A small network was shown many inputs. Here are its activations along a few directions, one row for each input.
In each table, some parts of the input vary, and every possible input appears once, in random order.
Descriptions start from the smaller parts, as in this example, which fits no table here: line(6) and (point or ring(9) or (values(3) and ring(8))).
Shared parts are said once, and a part with two or three values counts as separate values.
In the rows, 128 means zero.

Other details of the inputs shift rows strongly along three fixed directions, in all tables alike. That doesn't count.

Rows:
r1: [ 87 178 130  96 188 154 177 147 131 187 134  53 164 139]
r2: [100 103 104 137 110 177 152 164  91  74 116 166 124 149]
r3: [168  49 216 131  77 117  89 125 157 164 142 112 114 170]
r4: [129 180  81 160 118  95 117  95 155 113 160 134 104  94]
r5: [174  40 177 127 112 112  62  86 125 145 138 125 113 144]
r6: [110 107 112 137 115 175 155 167  91  65 114 163 125 145]
r7: [140 183  85 156 119  88 114 104 154 108 156 131 110  89]
r8: [161  42 226  92 108  95  61 134 127 169 138 118 100 124]
r9: [ 82 163 122  82 187 150 166 160 134 200 141  57 172 138]
r10: [126 184  96 160  96 102 116  90 151 142 129 121 102  95]
r11: [140 145 151  62 207 153 145 122 122 180 137  76 167 151]
r12: [141 186  99 160 115  99 111  87 142 104 148 123 116  85]
r13: [129 130 117 103 215 136 146 147 113 186 133  73 169 150]
r14: [103  93 123 105 148 150 138 179  72  63 115 181 105 102]
r15: [134 178 103 153 105  80 116 105 167 131 136 129 110  91]
r16: [134 183  86 166 113 104 117  92 150 118 153 126  99 103]
r17: [ 92 102 111 139 113 175 158 153  91  71 119 168 124 150]
r18: [152 141 144  79 204 139 153 138 127 179 130  75 173 151]
r19: [132 177  82 153 112 101 107  95 144 121 158 126 108  89]
r20: [124 105 112 137 133 146 156 170  97  93  69 198 149 148]
r21: [105 102 114 108 133 160 154 140  88  88  73 194 118 146]
r22: [165 181 111 141 113  89 106  54 154 122 107 157 102  82]
r23: [145 184  96 166 117 103 119  96 150 112 152 122 101 102]
r24: [ 84 174 121  96 187 151 177 154 142 197 139  57 161 148]
r25: [118 183 102 164  97  99 121  80 152 138 132 124 101  96]
r26: [102 106 119 140 118 173 160 157  91  62 117 165 125 147]
r27: [112  87 104 147 138 148 156 162  94  93  70 184 138 141]
r28: [108 124 137  85 203 142 138 125 123 199 118  66 165 135]
r29: [140 186 105 157 100  94 112  98 155 127 123 121 116  84]
r30: [ 81 165 124  87 192 144 174 159 146 196 146  61 169 143]
r31: [ 84 168 128  81 190 142 170 160 133 188 138  58 175 133]
r32: [171  49 218 125  77 111  82 129 160 159 139 113 127 162]
r33: [169  49 215 126  70 122  80 123 146 167 138 107 116 164]
r34: [130 105 122 123 131 154 170 155 105  80  65 190 142 141]
r35: [202  61 183 135 109  99  68 118 132 155 134 145 131 163]
r36: [181  48 210 125  91 117  74 127 148 144 162 110 127 164]
r37: [ 94 108 128 134 107 162 163 163 105  72  90 170 139 136]
r38: [107 101 105 125 115 162 149 177  95  64 119 170 135 135]
r39: [134 182  89 153 115  91 112  93 143 109 156 127 112  83]
r40: [ 76  99 118 132 106 160 164 159 107  83 103 178 131 140]
r41: [162 177  88 142 123  86  91  54 132 118 130 154  81  95]
r42: [166  42 211 113  72 108  73 133 150 169 143 112 126 156]
r43: [ 88  96 110 132 118 166 156 157  96  68 127 174 130 142]
r44: [149 185  95 156 114 102 106  99 142 110 146 119 117  86]
Each input here is: values(2) and (point or ring(6) or (values(3) and ring(5))).
- The inputs of r35 and r20 match in every part but the values(2) part. If r6 is changed in the same way as r35 into r20, which row does it become? => r33
- A walk changes only the ring(5) part. It starts at r26 and steps to r12. List the rest of the walk in order. => r39, r43, r17
- Which other rows does r16 become when the values(2) part takes its other values? List them by row number. => r24

Rows:
r45: [140  99 138 154  73 119 100 110 135 112 137 148 100 133]
r46: [133 143 133 141 108 100 101 106 152 154 151 105 107 107]
r47: [102 147  86 145 112 155 165 156 106  52 101 180 129 120]
r48: [156 107 150 124 125 106  94  98 120 125 118 139 113 117]
r49: [122 180 104 139 136 104 131 124 145 142 142 106 122  98]
r50: [129  72 166  79 183 159 135 161 100 150 107 112 162 160]
r51: [134 173 110 132 134 113 128 125 142 144 147 103 136 115]
r52: [159 138 145 145 105  92  92 102 159 150 157 103 124 120]
r53: [ 81 133  89 138 115 172 174 155 102  62 101 175 122 132]
r54: [158  97 126 137 115 118 109 114 114  95 112 181 114 132]
r55: [106 164 106 128 141 127 138 118 143 150 147  92 134 123]
r56: [130  94 103 134 136 146 141 147  89  76  88 191 133 131]
r57: [114 164 119 112 168 130 166 129 138 171  80 115 160 135]
r58: [124 158 115 138 142 126 134 118 141 146 148  95 133 127]
r59: [139 131 131 151  95  97 104 113 151 123 140 134 108 103]
r60: [102 151 126 107 158 143 159 155 128 143 131  99 149 124]
r61: [169   8 216  84 127 146  97 144 113 152 130 134 134 191]
r62: [143 126 114 170  86 117 112 110 136  89 132 160 101 122]
r63: [111 141 127 113 154 155 156 144 121 141 138  97 153 145]
r64: [136 111 155 132  89 116 103 115 141 139 143 126 109 124]
r65: [105 170 108 133 135 120 136 125 139 147 145 106 124 108]
r66: [124 108 152  82 179 156 140 148 103 151 119 113 147 150]
- Describe the family of inputs behind these rows. => point or ring(6) or (values(3) and ring(5))
- Which other rows does r47 become when the values(3) part takes its other values? List them by row number. => r51, r52
